A small network was shown many inputs. Here are its activations along a few directions, one row for each input.
Each table varies a few parts of the input and shows all the possible inputs, shuffled.
A made-up example of a description, with smaller parts first: one of 5 places around a ring, together with either a single point or one of 9 places along a line or (one of 3 separate values, together with one of 4 places along a line).
Shared parts are said once, and a part with two or three values counts as separate values.
In the rows, zero is written as 128.

Table:
row 1: [106  98 121 103 146 134 189  79 102 134 173]
row 2: [ 89 112 112 124 133 138 143  70  68 143 187]
row 3: [107 144  68 200 101 107 139 170 130  68 106]
row 4: [127 184 154  80 120 183  98  79 145 172  44]
row 5: [175 135 177 129 104 126 104 196 207 159  77]
row 6: [ 85 154  95 122 120 155 117  68  52 124 147]
row 7: [157 153 180  56 127 156 135  85 169 184  82]
row 8: [ 93 156  73 121 124 157 164  61  92 104 108]
row 9: [122  85 117 176 125  93 164 185 139  99 176]
row 10: [133 125 103 185 115 106 181 171 157  70 125]
row 11: [142 172 151 154 100 149  68 191 184 145  39]
row 12: [163 102 178  39 156 128 126  82 137 172 136]
row 13: [161 100 144 143 167  89  67 188 139 126 152]
row 14: [144 115 147  68 187 129 102  77  94 160 147]
row 15: [ 97 148  89 196  96 107  93 177  91  88 148]
row 16: [114 137 111 104 136 152 202  58 120 105 127]
row 17: [183  86 175 110 135  96  95 194 177 143 141]
row 18: [105 101 110 194 111  98 118 173 103 109 190]
Q: What is each input in this table made of?
A: one of 2 separate values, together with either one of 4 places along a line or one of 5 places around a ring
Q: The inputs of row 7 and row 5 match in every part but the choice among 2 separate values. If row 16 is changed in the same way as row 7 into row 5, which row does it become?
A: row 10
Q: Change only the place on the ring of 5 in row 15. List by row number the other rows that result.
A: row 3, row 9, row 10, row 18
Q: Start at row 11 and move only the place on the line of 4, one step at a time. The first step leads to row 5. Which rows follow, in order?
A: row 17, row 13

Table:
row 19: [160 117 151 153 110  98 152 186 176 106 123]
row 20: [ 66 178  64 163 105 151 174  61  96  88  94]
row 21: [136 206 130  82 121 187 137  63 142 153  41]
row 22: [148 134 143  75 170 124  64 106  95 152 109]
row 23: [125  96  97 126 168 107 199 114 124  84 163]
row 24: [ 95 126 100 143 131 130 111 112  70 109 181]
row 25: [ 86 113 109 162 116 142 145 111  77 135 177]
row 26: [139 118 165  72 111 141 134  95 148 180 126]
row 27: [120 124 146 182 100 124  98 191 144 152 139]
row 28: [155 127 114 160 147  94  46 178 123 106 117]
row 29: [161 112 171  71 134 142 152  94 161 148 121]
row 30: [119 124 174  97 127 154 107 102 125 194 129]
row 31: [165 101 134 149 156  93 153 190 187 103 111]
row 32: [120 107 112 136 128 117 195 105 109  90 170]
row 33: [115 180 101 171  77 160 116 176 169  93  29]
row 34: [129 139 166  79 147 139  77 108 111 167 129]
row 35: [111 120  77 137 155 113  99 105  62  99 165]
row 36: [170 101 154  71 177 132 156 101 172 147 114]
row 37: [138 121 140 154  82 105 132 193 168 135 135]
row 38: [ 97 109 104 136 103 124 177 109  94 123 176]
row 39: [134 136 136 169 121 109  64 189 135 125 139]
Q: What is each input in this table made of?
A: one of 3 separate values, together with either a single point or one of 6 places along a line
Q: The inputs of row 39 and row 24 match in every part but the choice among 3 separate values. If row 31 is changed in the same way as row 39 into row 24, which row does it become?
A: row 23

Table:
row 40: [164 123 165  78 136 131 122 123 145 146 119]
row 41: [110 141  94 176 127 128 133 153 117  85 129]
row 42: [112 126  94 146 114 121 171 129 129 100 117]
row 43: [150  91 124 122 140 102 144 147 152 121 145]
row 44: [142 137 163  87 144 143  75 130 143 175  96]
row 45: [114 140 124 131 113 145 189 104 141 127 122]
row 46: [100 141  99 181  89 128  99 166 111 101 124]
row 47: [122 173 124 119 120 164  96  98 127 153  66]
row 48: [130 164 129 106 117 145 144  89 138 121  93]
row 49: [144 107 138 156 152  95 113 168 133 115 153]
row 50: [145  94 161 108 139 131 160 127 157 144 142]
row 51: [ 92 108 107  95 159 134 132  45  39 139 200]
row 52: [139 118 141 159 113  97  85 186 131 137 157]
Q: What is each input in this table made of?
A: either a single point or (one of 2 separate values, together with one of 6 places along a line)
Q: Change only the choice among 2 separate values in row 42. List by row number the other rows that result.
A: row 43

Table:
row 53: [161 134 148  42 145 136 127  46 126 140 106]
row 54: [ 93 132  88  87 137 160 176   6  41 125 184]
row 55: [111 144 123 174  69 141  95 183 137 118 114]
row 56: [132  81 124 171 110  80 129 200 145 126 178]
row 57: [128 127 117 100 180 150 132 110 145 140  72]
row 58: [145  86 100 161 166  89  99 191 127  93 141]
row 59: [143 114 139 191 152  87  79 204 130 126 160]
row 60: [122 111 148 114 115 143 165 121 167 182 112]
row 61: [135 128 185  52 126 169  93  72 114 194 125]
row 62: [143 159 122 153  74 111 142 174 149  81 109]
row 63: [156  95 110 176 140  78 125 183 148  78 153]
row 64: [ 56 144  63 181 103 126 158  99  53  77 167]
row 65: [137 117 162  42 108 137 132  70 123 193 134]
row 66: [124 147  84 152 116 122  93 167 124  89  82]
row 67: [144 160 177  57 162 151  70  70 108 190 118]
row 68: [125  86 140 183 120 110 103 211 141 118 176]
row 69: [124 175 122 182 100 123  72 174 127 122 100]
row 70: [149 140 163 100 134 145 183 122 176 132  99]
row 71: [130 159 162 132 173 158 106 117 154 176  84]
row 72: [143 130 131  29 170 145 100  61 103 155 106]
row 73: [ 73  96  75 191 140  99 167 128  66  73 212]
row 74: [ 64 130  81 149 153 163 203  47  70 120 161]
row 75: [138 155  94 165  93 114 119 158 146  77  98]
row 76: [167 142 179  27 129 139 148  69 130 148 126]
row 77: [146 135 130 119 154 143 160 101 173 125  82]
row 78: [159 104 139 160 120  80 150 200 154  84 167]
row 79: [116 133 110 165  58 109 124 174 143 126 122]
row 80: [119 121 167 129 137 177 135 125 164 177  97]
Q: What is each input in this table made of?
A: one of 4 places along a line, together with either a single point or one of 6 places around a ring
Q: The inputs of row 78 and row 76 match in every part but the place on the line of 4. If row 68 is changed in the same way as row 78 into row 76, which row does it become?
A: row 61

Table:
row 81: [100 176 118 136  88 159 122  96  99 124 120]
row 82: [119 120 121  95 177 128 143  75  89 146 165]
row 83: [ 98 110  84 180 114  89 138 136  94  95 176]
row 84: [108 163 109 136 150 160 113  94 114 111  85]
row 85: [101 113 114 166 105 117 109 173  94 109 160]
row 86: [114  90 100 159 111 120 235 137 153  83 159]
row 87: [134 155 149 127 105 153 110 145 165 160  78]
row 88: [115 111 150  82 131 142 113  99  93 160 156]
row 89: [108 124  80 184 144 103 136 158  95  92 161]
row 90: [152 112 177  90 140 132 111 135 149 181 129]
row 91: [148 155 129 110 121 134 114 132 163 118  73]
row 92: [132 117 156 180 103 111 115 195 169 144 139]
row 93: [138 111 144 166 114 107 105 202 161 136 134]
row 94: [152 115 124 143 130  91 110 184 161  95 122]
row 95: [129 154 161 142  96 150 121 142 173 165  85]
row 96: [140 154 137 116 116 144 107 141 162 141  74]
row 97: [ 91 159  91 132 108 136 141  78  90 119 110]
row 98: [109 108 121  97 145 114 146  63  87 144 174]
row 99: [100 175  87 137 135 149 138  93 101 119  95]
row 100: [167 124 132 152 137  90 126 180 157  88 122]
row 101: [128  94 129  99 133 136 234  78 147 119 153]
row 102: [166 113 155  75 153 115 116 123 151 136 120]
row 103: [119 152 103 118 116 157 100  99 116 140  84]
row 104: [107 131 110 182  96 116 122 154  93 101 185]
row 105: [140 101 133  79 151 135 104  89 108 164 146]
row 106: [162 162 135 117 128 132 130 129 160 112  72]
row 107: [146 112 130 150 126 100 102 197 157 117 126]
row 108: [121 130 149  98 123 142 123  83  84 148 184]
row 109: [111 133 107 124 107 154 230  94 148 104 106]
row 110: [180 121 160  83 160 112 133 119 149 130 119]
row 111: [ 94 159 122 119  97 160 114 110 106 132  96]
row 112: [128 101  95 168 123 108  93 168 107 112 150]
row 113: [117 114 103 181 160 114 109 157 105  83 147]
row 114: [148 116 188 109 129 132 120 134 155 188 130]
row 115: [127 112 141  95 187 140 116  82 103 133 148]
row 116: [159 111 163  79 149 126 109 132 147 161 124]
Q: The inputs of row 112 and row 103 match in every part but one. If row 89 is changed in the same way as row 112 into row 103, which row does it become?
A: row 99
Q: What is each input in this table made of?
A: one of 3 separate values, together with either a single point or one of 5 places along a line or one of 6 places around a ring
Q: Start at row 98 and move only the place on the ring of 6, one step at a time. The first step leads to row 82. Which rows follow, in order?
A: row 115, row 105, row 88, row 108
Q: Change only the choice among 3 separate values in row 90. List by row number the other rows that result.
A: row 87, row 93
Q: Change only the choice among 3 separate values in row 94. List by row number the other rows that result.
A: row 91, row 102
